-1.41  -1.27   6.67   2.96   0.09  -2.90
 0.01   0.34   0.93   0.83   0.09  -0.32
 1.93   3.37  -6.99  -0.71   1.26   0.32
-> 2.96

 2.20   0.28   0.20  -2.14   4.27   0.82  -2.02
 0.75  -3.38   7.21   0.97   2.88  -0.34   2.41
-> 4.27

-8.66   4.22  -0.12   7.19  -6.44  -3.43   6.15 -> -6.44

-5.58   5.24  -2.44  -2.36   5.57  -1.29  -7.32 -> 5.57

 7.32  -2.07  -4.81   0.07
 4.00  -5.18  -1.37   4.03
-> -2.07

-0.46  -7.34  -1.94  -2.61  -4.91   0.40  -5.38
 0.21   8.08   1.63   4.03   4.93  -1.55   7.45
-> -4.91

-5.33   2.34   7.19   1.02  -1.08   7.62   0.33 -> -1.08

 4.24   1.17   0.23   0.76   3.39  -0.24  -0.50
 3.51  -3.87  -4.29  -4.54   4.22  -6.82   1.21
-> 3.39
---
[[4867 4347 4676 7473 7072 6277 3339 6775 2136 4177 5219 4980 8816 4319
  4465 6344]
 [4897 5427 3753 1182 2895 4404 6763 7382 4133 4522 4013 6766 5819 4275
  3901 4348]
 [4434 5308 3581 9908 8688 5780 4626 6122 1587 4812 5434 3823 7038 4327
  4843 4610]
 [4283 6681 7153 3864 4676 6365 7304 4119 4110 6366 6159 7302 6413 5896
  4938 4644]
 [4224 5200 6733 3331 4322 6723 7880 4102 3822 5872 6470 7137 6855 6156
  4631 3465]
 [4885 5615 6806 2793 3964 7427 7788 4162 3987 5919 5590 7062 7323 5386
  4408 3604]
 [4712 3398 6632 4704 5233 3512 5125 4576 6405 4629 8298 5608 5752 4862
  4523 2714]
 [4039 2636 6374 3842 4661 3688 4263 4477 5850 5882 7224 5036 4802 4268
  5334 3685]
 [4166 4388 4160 7419 7036 6100 4101 7161 1827 3982 5303 4570 8470 3830
  4885 5863]
 [5312 2525 5876 6380 6346 3487 4771 4571 5901 4087 7550 6469 6292 4134
  5792 3216]
 [4506 5134 4469 8252 7589 5576 3932 7028 1456 3024 4649 4498 8288 3369
  5186 5506]
 [4125 5705 6661 2814 3978 6817 7193 4797 3683 4583 6121 7588 7422 5991
  4609 3707]] ⇒ 5312

[[459 520 501 540 680 589 647 517 602 537 594 541 649]
 [314 514 447 522 700 578 640 501 565 435 652 563 632]
 [432 622 692 374 627 484 758 562 511 683 634 500 469]
 [381 475 538 534 576 609 576 570 427 551 769 516 615]
 [386 528 656 612 615 517 643 623 457 633 696 476 605]
 [581 514 244 404 735 743 597 526 503 467 635 624 617]
 [481 533 762 507 606 568 690 566 472 730 678 390 561]
 [636 582 592 716 676 617 480 597 596 541 629 550 541]] ⇒ 581

[[60 64 91 67 27 60 46 56 68 86 90 71 47 81 62]
 [53 35 68 57 75 45 56 47 69 64 57 56 65 79 76]
 [80 64 64 51 71 61 53 68 67 57 82 62 55 66 63]
 [60 61 72 65 53 53 57 65 53 57 70 67 54 71 83]
 [58 13 22 62 83 81 70 54 83 60 25 93 40 86 83]
 [52 48 76 47 33 76 48 71 69 63 86 69 76 75 87]] ⇒ 60

[[5056 3148 3015 2884 3551 2907 3446 3127 3157 3311 2777 4314]
 [4323 2947 3251 2794 3367 2891 3933 3142 3267 3332 2923 4327]
 [3334 3088 3840 3133 3195 2744 3158 3121 2809 3248 3031 2929]
 [5589 3915 3022 3464 3247 3315 4287 2961 2958 3637 2698 5613]
 [3655 3229 3463 3327 2635 3480 7284 2724 3381 3367 3068 7814]
 [3157 2629 3398 2888 2911 3239 5903 3099 4575 3686 3162 4711]
 [3750 2829 3272 2881 3464 2845 4005 3175 4080 4090 3074 3372]
 [3383 2937 3529 2961 3317 2790 3123 3111 3045 3460 3035 2925]] ⇒ 3157

[[740 637 458 314 292 373 459 479 440 426 458 503 540 560]
 [579 655 692 695 712 723 695 666 706 809 845 743 575 510]
 [532 552 653 681 542 328 243 355 541 644 629 585 570 566]
 [598 589 539 494 508 575 637 638 597 558 540 546 568 604]
 [887 814 682 554 482 460 439 401 372 387 432 470 499 540]
 [837 882 740 571 547 610 600 489 437 538 676 681 579 516]
 [493 568 712 790 726 581 496 549 669 728 670 539 454 472]] ⇒ 887

[[45 49 15  8 37 64 48 42 30 17 45 41]
 [56 42 35 24 42 27 29 42 35 45 34 32]
 [18 52 30 38 47 36 26 66 55 50 24 28]
 [50 57 38 41 32 45 23 25 29 36 39 33]
 [59 26 15 44 41 39 35 53 23 30 46 26]
 [16 30 39 73 56 74 57 48 29 35 40 16]
 [18 47 41 58 61 57 50 41 15 50 33 41]
 [37 41 50 49 26 39 24 47 41 30 38 38]
 [30 20 20 46 52 44 37 55 33 42 62 59]
 [29 46 51 52 50 25 58 18 11 31 48 28]
 [57 44 41 44 30 28 41 41 44 40 12 26]] ⇒ 30

[[ 33  31  28  11  26 -27  23   9  12]
 [ 27  27  15  32  26  -5  36  10  22]
 [ 22  28  14  29  26  -6  34   7  22]
 [ 42  22  22  28  22  -8  14   4  16]
 [ 39  23  27  12  30 -19  24   7  16]
 [ 23  32  15  29  33 -10  33   4  18]
 [ 38  25  28  10  31 -21  23   4  16]
 [ 24  30  29  14  21 -13  23  -2  18]
 [ 41  18  28  27  23 -11  18   1  23]
 [ 32  30  25  15  24 -23  22   8   9]] ⇒ 24
